These are the activations of a small network on made-up records, seen along a few directions, one row for each record.
After each row come some of the record's fields: M, L, W, H.
Not every record has every field; a missing one is written absent.
The largest differences between rows may come from other fields.
In the rows, zero is written as 500.
Random noise pushes rows far along 2 fixed directions. That doesn't count. These rows show it; they differ only by the noise:
[550 399 457 546 244 526 405 430 594 516 466 413 457 452 426 651]
[549 405 479 449 487 584 490 426 417 444 470 494 559 470 516 530]
[554 340 468 488 313 546 466 429 521 490 517 453 505 476 456 621]
[550 406 445 606 110 492 352 433 696 558 454 366 397 438 375 718]

[526 443 577 599 449 268 595 628 705 676 579 602 543 683 481 434] -> M: m2 / L: absent / W: absent / H: h1
[380 603 518 446 723 515 557 541 362 467 589 504 473 478 532 424] -> M: m2 / L: absent / W: w2 / H: h2
[522 338 466 426 350 552 545 442 467 473 619 464 458 485 460 622] -> M: m3 / L: l2 / W: w1 / H: h3
[469 750 515 758 373 344 337 562 828 663 306 452 376 502 435 524] -> M: m2 / L: absent / W: absent / H: h1
[483 367 526 350 680 525 668 536 317 429 690 559 529 532 529 451] -> M: m3 / L: l2 / W: w2 / H: h4
[512 757 442 445 738 714 329 407 287 314 255 477 553 355 611 406] -> M: m4 / L: absent / W: w1 / H: h4
[451 452 492 445 536 487 536 511 441 481 628 458 379 478 436 546] -> M: m3 / L: l1 / W: w2 / H: h4
[639 527 508 614 368 384 485 549 700 602 322 556 549 574 519 479] -> M: m3 / L: l2 / W: absent / H: h3
[659 277 566 527 377 354 609 552 685 614 502 667 668 690 526 431] -> M: m1 / L: absent / W: absent / H: h1
[447 626 447 585 301 545 296 463 631 494 434 328 294 324 390 637] -> M: m4 / L: absent / W: w2 / H: h4
[505 389 453 482 286 554 483 465 527 511 577 459 491 482 490 625] -> M: m4 / L: absent / W: w1 / H: h2
[446 503 538 546 486 382 544 552 583 576 588 484 408 536 435 521] -> M: m3 / L: l2 / W: w1 / H: h1
[416 528 484 409 649 565 565 490 333 450 602 472 452 452 510 477] -> M: m3 / L: l2 / W: w1 / H: h2
[573 335 471 532 200 450 510 493 660 565 552 455 444 531 417 674] -> M: m3 / L: l2 / W: w1 / H: h3
[622 379 500 525 421 462 541 515 585 534 428 579 636 589 535 491] -> M: m1 / L: absent / W: absent / H: h3
[431 459 488 451 500 535 499 517 461 453 632 464 426 470 463 541] -> M: m2 / L: absent / W: w1 / H: h4
[441 472 499 517 441 442 478 541 539 506 622 470 414 508 439 549] -> M: m2 / L: absent / W: w1 / H: h4
[411 589 562 491 730 457 587 550 463 528 573 552 486 554 488 372] -> M: m2 / L: absent / W: w1 / H: h1
[647 654 499 595 538 507 403 488 569 493 160 570 657 508 625 400] -> M: m4 / L: absent / W: absent / H: h3
[423 548 533 560 492 373 487 589 591 570 595 474 384 514 425 474] -> M: m2 / L: absent / W: w2 / H: h4
[464 173 546 378 442 448 684 559 462 523 844 541 515 601 434 514] -> M: m1 / L: absent / W: w2 / H: h4
[482 525 583 548 646 370 578 584 562 571 527 611 558 619 525 388] -> M: m2 / L: absent / W: absent / H: h1
[366 674 481 472 645 530 498 510 390 492 543 421 378 408 475 444] -> M: m3 / L: l2 / W: w1 / H: h2
[529 471 499 461 541 568 508 448 429 450 453 522 611 497 551 451] -> M: m1 / L: absent / W: w1 / H: h1
[550 461 542 486 540 519 493 468 482 477 441 582 655 538 593 420] -> M: m4 / L: absent / W: w1 / H: h1
[592 174 458 353 311 623 576 428 405 449 652 539 643 529 550 595] -> M: m4 / L: absent / W: w1 / H: h2
[502 279 475 451 248 502 522 498 553 498 718 447 430 505 424 661] -> M: m4 / L: absent / W: w1 / H: h4
[350 512 517 460 556 486 590 522 477 534 711 466 361 479 427 502] -> M: m2 / L: absent / W: w1 / H: h1
[599 646 504 592 548 445 480 532 581 532 265 538 547 523 559 440] -> M: m3 / L: l2 / W: absent / H: h3
[466 504 502 357 725 630 530 456 269 351 548 531 559 446 581 414] -> M: m4 / L: absent / W: w1 / H: h4
[420 522 543 481 671 415 606 566 460 536 629 559 492 577 508 439] -> M: m2 / L: absent / W: w1 / H: h1
[586 361 597 529 543 377 648 566 646 631 523 693 721 721 536 364] -> M: m2 / L: absent / W: absent / H: h1
[453 267 506 290 645 581 708 475 255 417 770 545 516 530 504 530] -> M: m3 / L: l1 / W: w2 / H: h3
[487 486 567 471 678 482 565 496 421 489 513 591 609 541 547 357] -> M: m1 / L: absent / W: w2 / H: h1
[407 303 509 407 485 513 602 505 437 488 774 505 485 547 449 562] -> M: m2 / L: absent / W: w1 / H: h1
[467 691 521 612 504 440 401 515 594 542 382 465 444 465 499 473] -> M: m4 / L: absent / W: w1 / H: h1
[461 508 504 465 627 545 532 477 423 485 502 527 539 492 540 433] -> M: m1 / L: absent / W: w1 / H: h1
[470 772 545 571 681 465 447 486 511 505 324 496 437 450 509 372] -> M: m3 / L: l2 / W: w1 / H: h1
[529 232 484 491 200 432 587 513 622 577 702 467 428 561 389 703] -> M: m3 / L: l1 / W: w2 / H: h3
[511 411 523 418 649 465 683 564 399 504 600 593 579 582 566 417] -> M: m3 / L: l2 / W: absent / H: h2
[544 471 461 512 339 531 416 458 550 481 457 450 451 440 476 547] -> M: m1 / L: absent / W: w1 / H: h4
[424 575 465 524 518 512 453 500 473 512 507 428 432 439 462 515] -> M: m1 / L: absent / W: w2 / H: h2
[513 490 498 436 567 538 504 473 416 416 524 469 428 447 472 536] -> M: m3 / L: l2 / W: w2 / H: h4
[567 369 478 472 330 551 483 447 517 479 516 490 537 496 502 611] -> M: m4 / L: absent / W: w2 / H: h3
[418 598 437 527 457 532 383 489 489 474 520 397 377 419 439 569] -> M: m2 / L: absent / W: w1 / H: h4
[474 224 469 431 252 491 619 499 522 547 778 461 431 536 416 677] -> M: m3 / L: l2 / W: w1 / H: h2

Which values does each new row have?
[474 471 541 404 801 486 653 600 348 463 605 615 596 593 562 330] -> M: m2 / L: absent / W: absent / H: h4
[478 777 546 613 667 408 444 550 572 535 324 527 471 497 520 364] -> M: m2 / L: absent / W: w1 / H: h1
[492 586 450 527 386 561 401 434 527 479 430 383 375 394 444 612] -> M: m3 / L: l2 / W: w1 / H: h3
[591 395 543 667 220 279 495 570 811 671 470 554 534 629 458 534] -> M: m1 / L: absent / W: absent / H: h1
[474 605 516 646 406 443 400 513 726 622 413 489 479 548 448 531] -> M: m2 / L: absent / W: w1 / H: h1
[447 507 457 557 299 434 420 513 603 549 604 363 286 438 357 667] -> M: m3 / L: l2 / W: w2 / H: h4
[458 692 460 514 683 574 407 505 381 418 389 462 457 427 498 447] -> M: m2 / L: absent / W: w2 / H: h4
[446 463 506 495 482 502 495 471 481 495 568 475 469 475 471 502] -> M: m1 / L: absent / W: w1 / H: h1
[545 379 478 543 347 450 540 534 605 575 520 526 571 570 494 540] -> M: m1 / L: absent / W: absent / H: h2
[515 630 574 586 666 349 565 592 571 578 409 588 539 590 551 363] -> M: m3 / L: l2 / W: absent / H: h1
[512 254 544 411 383 553 581 429 479 493 655 548 604 556 526 562] -> M: m4 / L: absent / W: w1 / H: h1
[388 487 479 438 512 538 543 490 405 487 665 431 398 450 452 557] -> M: m3 / L: l2 / W: w1 / H: h2
[385 473 500 336 737 590 639 487 243 420 693 504 468 464 533 451] -> M: m3 / L: l2 / W: w1 / H: h2
[647 398 496 604 196 443 430 501 727 568 384 527 580 563 508 599] -> M: m4 / L: absent / W: absent / H: h3
[492 366 487 534 244 403 515 545 659 563 663 423 351 518 369 658] -> M: m3 / L: l2 / W: w1 / H: h4
[414 583 521 506 576 466 522 509 474 505 555 457 400 467 467 493] -> M: m3 / L: l2 / W: w1 / H: h1
[599 461 572 554 525 381 579 550 602 572 431 643 651 638 583 410] -> M: m4 / L: absent / W: absent / H: h1
[666 272 466 434 292 584 502 413 511 456 454 546 658 530 563 577] -> M: m4 / L: absent / W: w1 / H: h3
[542 270 501 544 182 357 574 584 704 599 696 469 404 583 384 664] -> M: m3 / L: l2 / W: absent / H: h4
[466 377 533 440 480 543 524 450 462 464 601 505 511 477 490 534] -> M: m4 / L: absent / W: w2 / H: h1
[507 629 434 476 535 617 358 422 388 401 398 451 511 406 543 507] -> M: m4 / L: absent / W: w1 / H: h4
[418 465 506 458 579 517 522 540 432 461 642 488 465 506 468 502] -> M: m2 / L: absent / W: w2 / H: h4
[619 423 537 563 329 392 570 553 671 586 437 559 562 592 516 491] -> M: m3 / L: l2 / W: absent / H: h3
